Each row below holds a small network's activations on one input, seen along a few directions.
Each table varies a few parts of the input and shows all the possible inputs, shuffled.
A made-up example of a description, with smaller parts first: one of 6 places along a line, together with either a single point or one of 11 places around a ring or (one of 3 separate values, together with one of 5 places around a ring).
Shared parts are said once, and a part with two or three values counts as separate values.

Other details of the inputs vary at random and push rows far along two fixed directions, the same in every table; ignore that.

A family of inputs:
row 1: [-6.34  1.85 -0.55  0.33 -3.01  2.74  5.60  1.54 -4.67  1.04  0.93]
row 2: [-3.80 -0.37 -0.55  4.70  1.73  0.51 -3.62  0.78  3.11 -0.14 -2.10]
row 3: [ 4.89 -2.43  0.29 -4.73 -1.56 -0.58 -1.35  0.14  2.53 -2.35  0.97]
row 4: [-3.17 -0.46 -3.47  4.93  1.96 -1.18 -2.06  1.16  5.00 -0.94 -1.83]
row 5: [ 0.25  1.98 -3.70  3.06  3.82  0.96 -0.99  0.82  0.95 -3.98 -1.55]
row 6: [ 3.51 -1.49  4.89 -2.01  4.21 -1.94 -3.38  0.06  0.99 -3.59 -1.69]
row 7: [ 7.51  0.26  3.15 -4.18  0.07  0.95 -1.87  0.69  3.31 -2.58  0.40]
row 8: [-3.36 -0.08 -4.15  2.34  1.49 -0.68 -1.95  4.67  5.04 -1.76 -0.44]
row 9: [-4.44  0.12 -2.06  1.98 -3.01  0.26  4.50 -2.01 -2.78  5.20  1.61]
row 10: [-0.37  1.96 -4.43  4.22  4.17  0.19 -0.96  1.96  1.43 -4.73 -2.52]
row 11: [-2.74  3.26 -1.69  5.01  4.94  0.23 -2.98  1.84  1.37 -3.43 -0.52]
row 12: [-1.48  3.79 -3.01  1.03 -1.12  1.56  5.30 -1.33 -6.30  2.01  0.63]
row 13: [ 7.22  0.19  3.02 -0.54  1.02  0.53 -2.43 -2.48  3.99 -2.32 -1.14]
row 14: [-3.95  1.39 -2.09  2.04 -2.65  0.01  3.30 -1.81 -1.63  5.15  1.04]
row 15: [-3.09  0.81 -2.48  2.76 -3.35  2.01  7.39 -1.98 -4.71  1.13 -1.41]
row 16: [-1.96  2.64 -4.90  0.30 -2.48 -0.41  4.09 -1.89 -5.77  2.77  1.73]
row 17: [ 1.96 -2.92  7.42 -3.63 -2.61 -0.41  3.58 -3.64 -3.80  1.50 -0.87]
row 18: [ 2.14  0.02  6.80 -6.47 -3.94  0.98  3.62 -0.96 -4.43  2.73  2.09]
row 19: [-0.40  1.45 -5.53  5.55  0.59  0.04 -2.29 -0.59  4.44 -2.85 -0.40]
row 20: [-1.99  0.63 -6.15  2.03 -1.04 -0.06  0.20  3.15  2.50 -3.30 -0.40]
row 21: [ 5.88 -2.91  0.96 -1.59 -0.01 -1.24 -3.19 -2.96  4.24 -2.75 -0.74]
row 22: [-5.53  1.06  0.19  0.00 -2.99  1.74  5.56  2.04 -4.54  0.55  0.09]
row 23: [-4.32  0.33 -2.22  4.31  4.38 -1.20 -4.21  3.22  1.30 -1.31 -2.32]
row 24: [ 4.96 -2.38  2.79 -3.63  3.23 -2.89 -4.03 -0.87  2.12  0.69  1.37]
row 25: [-3.17  1.34 -2.68  2.64 -3.20  2.87  6.99 -2.62 -4.47  1.42 -0.59]
row 26: [-1.44  1.71 -4.17  2.71  0.33  1.95  1.38  3.72  2.00 -4.04 -1.46]
row 27: [ 5.12 -3.30  1.04 -1.77 -1.16 -1.88 -1.17 -2.73  2.38 -1.97 -1.27]
row 28: [-0.34 -3.39  5.45 -6.49 -4.10  0.66  2.44 -0.03 -4.69  4.61  1.35]
row 29: [ 6.30 -1.01  2.95 -0.70  0.27  0.90 -0.58 -2.85  2.10 -1.80 -0.52]
row 30: [ 4.05 -2.27  2.22 -3.81  0.88 -1.32 -3.71  1.78  5.12 -0.24  1.79]
row 31: [ 2.38 -2.62  5.24 -0.68  0.43 -0.64 -3.88 -1.46  1.91  1.71 -0.48]
row 32: [ 4.36 -3.65  2.87 -4.00  3.13 -3.64 -3.33 -0.29  1.92 -0.15 -0.31]
row 33: [ 4.35  1.00  4.92 -1.81  4.07 -1.29 -4.40 -0.58  1.43 -2.19 -0.29]
row 34: [-0.06  2.93 -4.19  3.45  1.45  2.53 -0.92  3.52  3.97 -4.33 -0.08]
row 35: [ 2.97 -3.46  2.88 -2.08  0.46 -1.49 -2.10 -2.20  3.43  1.04 -0.20]
row 36: [ 4.72 -2.02  1.56 -6.05 -2.85 -1.64  3.18 -4.15 -6.12  2.83  2.53]
row 37: [ 5.14 -1.49  2.51 -4.47 -4.82 -0.85  2.55 -5.35 -2.59  3.11  1.31]
row 38: [ 3.50 -1.02  4.76 -2.11  4.33 -1.06 -3.87 -0.55  1.18 -3.35 -0.91]
row 39: [-3.36  0.37 -4.28  2.21  1.62  0.14 -2.39  4.06  5.21 -1.49  0.33]
row 40: [-4.27  3.14  0.76  3.29 -2.16  1.65  3.77 -1.92 -3.24  2.27 -0.02]
row 41: [-3.83  3.05 -1.41  3.48  1.06  2.03 -0.68  3.64  1.99 -2.81  0.48]
row 42: [-4.97  1.08  0.69  2.83 -1.80  1.81  4.27 -1.91 -3.40  1.11 -0.67]
row 43: [ 2.99 -0.97  4.56 -3.19  0.70 -0.46 -5.51  2.42  3.75  0.31  0.24]
row 44: [ 3.96 -1.19  5.16 -3.05  3.11 -2.02 -5.76 -0.22  0.85  1.27 -0.09]
row 45: [ 7.16 -0.27  2.04 -1.94  3.57 -0.38 -2.78 -1.03  1.47 -3.25 -0.23]
row 46: [-2.97  0.66 -4.46  3.20  4.38 -1.39 -3.08  1.81  2.86 -0.98 -0.28]
row 47: [-3.73  2.15 -1.37  6.20  1.93  0.35 -4.51  1.31  4.00  0.51 -1.72]
row 48: [ 2.27 -1.70  7.47 -3.56 -3.21  0.51  3.79 -4.53 -4.61  3.01  1.07]
row 49: [-2.29  1.51 -2.88 -0.18 -2.82  3.21  5.61  1.19 -3.04 -0.22  0.52]
row 50: [-6.18 -1.08  0.32  2.46 -2.91  0.45  3.49 -0.69 -4.33  4.35 -1.43]
row 51: [-6.51  0.88 -0.99  0.66 -3.49  1.91  3.34  2.40 -4.49  4.47  1.70]
row 52: [ 4.51 -3.25  1.59 -6.12 -2.31 -2.57  2.90 -3.25 -5.28  1.30  0.55]
row 53: [-5.30  0.00 -1.91  2.79  0.54  0.54 -1.95  4.97  1.90 -0.68 -1.34]
row 54: [-6.09  0.07 -0.73  0.64 -0.47  0.31  2.46 -0.03 -6.44  4.23  0.20]
row 55: [-5.16  2.01 -3.21 -0.45 -3.82  0.74  4.77  1.56 -2.82  5.07  2.68]
row 56: [-3.04  1.12 -1.36  3.72  3.95 -0.51 -4.43  2.16  0.81  0.04 -0.41]
row 57: [-1.68  2.27 -3.59  2.61  3.65 -1.70 -3.14  1.35  2.47  0.63  0.52]
row 58: [ 5.54 -1.59  0.36 -4.19 -1.64 -0.64 -1.60  0.19  2.53 -1.80  1.85]
row 59: [-0.84  1.33 -6.49  3.36  2.94 -0.91 -2.66  0.72  2.07 -3.70 -0.68]
row 60: [ 4.52 -1.06  1.86 -7.39 -5.88 -0.29  3.68 -1.98 -3.54  2.97  2.90]
Description of these inputs: one of 3 separate values, together with one of 4 places along a line, together with one of 5 places around a ring.
- The inputs of row 44 and row 56 match in every part but the place on the line of 4. If row 37 is changed in the same way as row 44 into row 56, which row does it become? => row 19
- Change only the choice among 3 separate values in row 10. List by row number the other rows that result. => row 15, row 26
- Change only the place on the line of 4 in row 4. List by row number the other rows that result. => row 9, row 14, row 35
- Start at row 20 and move only the place on the ring of 5, one step at a time. The first step leads to row 26. Which rows follow, in order? => row 22, row 53, row 8
- Change only the choice among 3 separate values in row 13. List by row number the other rows that result. => row 7, row 12

A family of inputs:
row 61: [-4.93  1.33 -2.15  4.87  0.49  0.29  1.23 -0.48 -0.33  0.51 -0.85]
row 62: [ 2.95  0.00 -2.92 -1.77 -2.67 -0.26  2.49 -1.06 -0.05 -0.46  1.22]
row 63: [ 4.97 -2.47  3.86 -2.15  3.30 -0.49 -6.21  1.67  5.37 -4.85 -1.51]
row 64: [-0.47  0.40  2.42 -0.83 -1.47  1.19  0.40  0.69 -0.84  1.23 -0.05]
row 65: [-0.42 -0.45  0.67 -1.06 -1.68 -0.40 -0.37  0.08 -0.14  2.94  0.54]
row 66: [ 3.30  0.74 -1.89 -0.44 -1.43  0.40  2.63 -2.99 -1.25 -1.33 -0.09]
row 67: [ 0.53 -0.29  0.92 -0.26  1.10 -0.61  1.01 -1.23 -2.37  0.87 -0.12]
row 68: [ 4.29 -3.49  6.46 -9.12 -3.89 -1.50  2.91 -3.43 -5.73  5.68  3.35]
row 69: [-5.45  0.58 -3.46  3.16 -0.46  0.13  0.81  1.17  1.10  1.47  0.08]
row 70: [-4.20  2.18 -2.28  5.08  0.40  1.14  0.37 -0.15 -0.72  1.38 -0.51]
row 71: [-0.29  0.16  1.16 -1.79  0.33  0.69  1.41  1.05 -1.50  0.11 -0.22]
row 72: [-1.07 -0.78  2.62 -0.61 -1.15  0.52  1.49  0.41 -0.33  0.51 -0.07]
row 73: [-0.45 -2.10 -0.23 -1.62 -1.24 -0.75  0.04  0.08 -1.14  1.19  0.41]
row 74: [-0.01 -1.28  1.04 -0.17 -0.03 -0.30  0.44 -1.77 -2.32  0.39 -0.81]
row 75: [-4.02  3.12 -2.76  4.05  1.04  0.01  0.30 -0.01 -1.83  0.46 -0.28]
row 76: [ 5.63 -2.31  1.91 -2.43  4.04 -2.62 -6.42  1.68  5.90 -2.57 -0.68]
row 77: [-4.58  3.00 -2.22  2.73  0.62  1.60  0.98  2.18 -1.00 -0.28  0.65]
row 78: [ 4.23  1.65 -3.14  2.36  2.70  0.97 -3.52  2.12  7.19 -7.26 -1.05]
- The inputs of row 70 and row 65 match in every part but one. If row 75 is changed in the same way as row 70 into row 65, which row does it become? => row 68
- What is each input in this table made of? => one of 3 separate values, together with either a single point or one of 5 places around a ring
- Change only the choice among 3 separate values in row 66. List by row number the other rows that result. => row 62, row 78

A family of inputs:
row 79: [ 2.30 -1.77  1.86 -1.50  2.97 -2.05 -2.77 -0.17  2.01 -1.43 -0.62]
row 80: [-4.85  3.25 -3.35  4.01  2.33  0.91 -1.28  3.37  1.89 -0.26  0.13]
row 81: [ 4.12 -2.61  0.65 -7.13 -3.81 -1.14  2.86 -0.38 -2.65  2.14  2.77]
row 82: [-3.90  0.31 -2.55  2.14 -2.18  0.98  5.61 -1.68 -3.96  2.29 -0.28]
row 83: [-3.02  3.40 -4.40  4.74  1.04  1.60 -0.68  2.24  0.43 -3.33 -1.04]
row 84: [ 3.17 -1.60  3.93 -4.94 -1.61  0.08  3.84 -2.01 -3.67  0.30  0.65]
row 85: [ 4.12  0.89  1.88 -1.25  1.74  0.00 -1.80 -0.01  2.39 -2.43  0.38]
row 86: [ 2.60 -1.20  1.76 -1.46  1.99 -1.52 -4.55 -0.26  1.21 -1.31 -0.59]
row 87: [ 2.60 -0.84  2.18 -2.00 -1.63 -0.01  1.95 -3.16 -1.65  2.50  0.80]
row 88: [-5.85  0.10 -0.77  1.22 -2.37  1.09  4.66  0.96 -3.20  3.10  0.20]
row 89: [ 4.02 -0.88  3.18 -4.06 -1.23 -0.61  2.71 -3.09 -3.86  2.87  1.36]
row 90: [-5.72  0.76 -1.04  1.44 -3.49  1.69  3.13  1.02 -4.16  3.40  0.22]
row 91: [-5.05  0.43 -2.05  1.82 -3.21  0.46  2.93 -1.01 -4.73  3.37  0.26]
row 92: [-3.61  2.09 -3.89  5.20  0.96  1.48  0.89  1.55  2.54 -3.13 -1.29]
row 93: [-3.07  2.01 -4.76  5.98  0.57  0.84 -1.25  0.77  1.20 -1.55 -1.67]
row 94: [ 1.05 -1.82  0.86  0.78  2.64 -1.54 -3.57 -0.01  4.29 -1.91 -1.13]
row 95: [ 0.26 -1.74  3.49 -3.62 -0.37 -0.45  1.78  0.47 -2.30  1.71  0.42]
row 96: [ 3.27  0.12 -0.27  0.86  2.62 -0.78 -4.16  0.20  2.15 -2.92 -1.57]
row 97: [ 2.64 -0.40  1.75 -1.34  2.75 -1.55 -3.59 -0.61  2.28 -0.38  0.60]
row 98: [-5.03  1.37 -2.04  1.79 -2.43  0.40  3.87 -1.46 -3.56  4.31  1.27]
row 99: [ 3.86 -1.37  1.18 -0.86  2.96 -1.19 -1.84 -0.68  1.87 -2.36 -1.01]
row 100: [ 3.55 -3.09  0.89 -6.82 -5.06 -0.67  2.95 -1.30 -1.54  2.77  2.15]
row 101: [ 3.76 -0.59  2.22 -0.75 -0.13  0.51 -2.83 -0.37  2.60 -3.01 -1.00]
row 102: [ 0.74 -0.32  1.24 -0.13  2.45  0.10 -5.06  2.51  2.65 -2.17 -0.62]
row 103: [ 2.99  0.85  0.94  1.06  1.40  0.50 -2.62  0.09  4.70 -2.86 -0.10]
row 104: [-4.91  2.68 -2.89  4.82  1.08  0.89 -1.19  3.01  3.06  0.28 -0.28]
- The inputs of row 101 and row 83 match in every part but one. If row 92 is changed in the same way as row 101 into row 83, which row does it become? => row 84
- What is each input in this table made of? => one of 2 separate values, together with either a single point or (one of 3 separate values, together with one of 4 places along a line)
- Change only the choice among 2 separate values in row 79. List by row number the other rows that result. => row 94
- Change only the choice among 3 separate values in row 87. List by row number the other rows that result. => row 82, row 93
- Change only the choice among 2 separate values in row 81. List by row number the other rows that result. => row 100
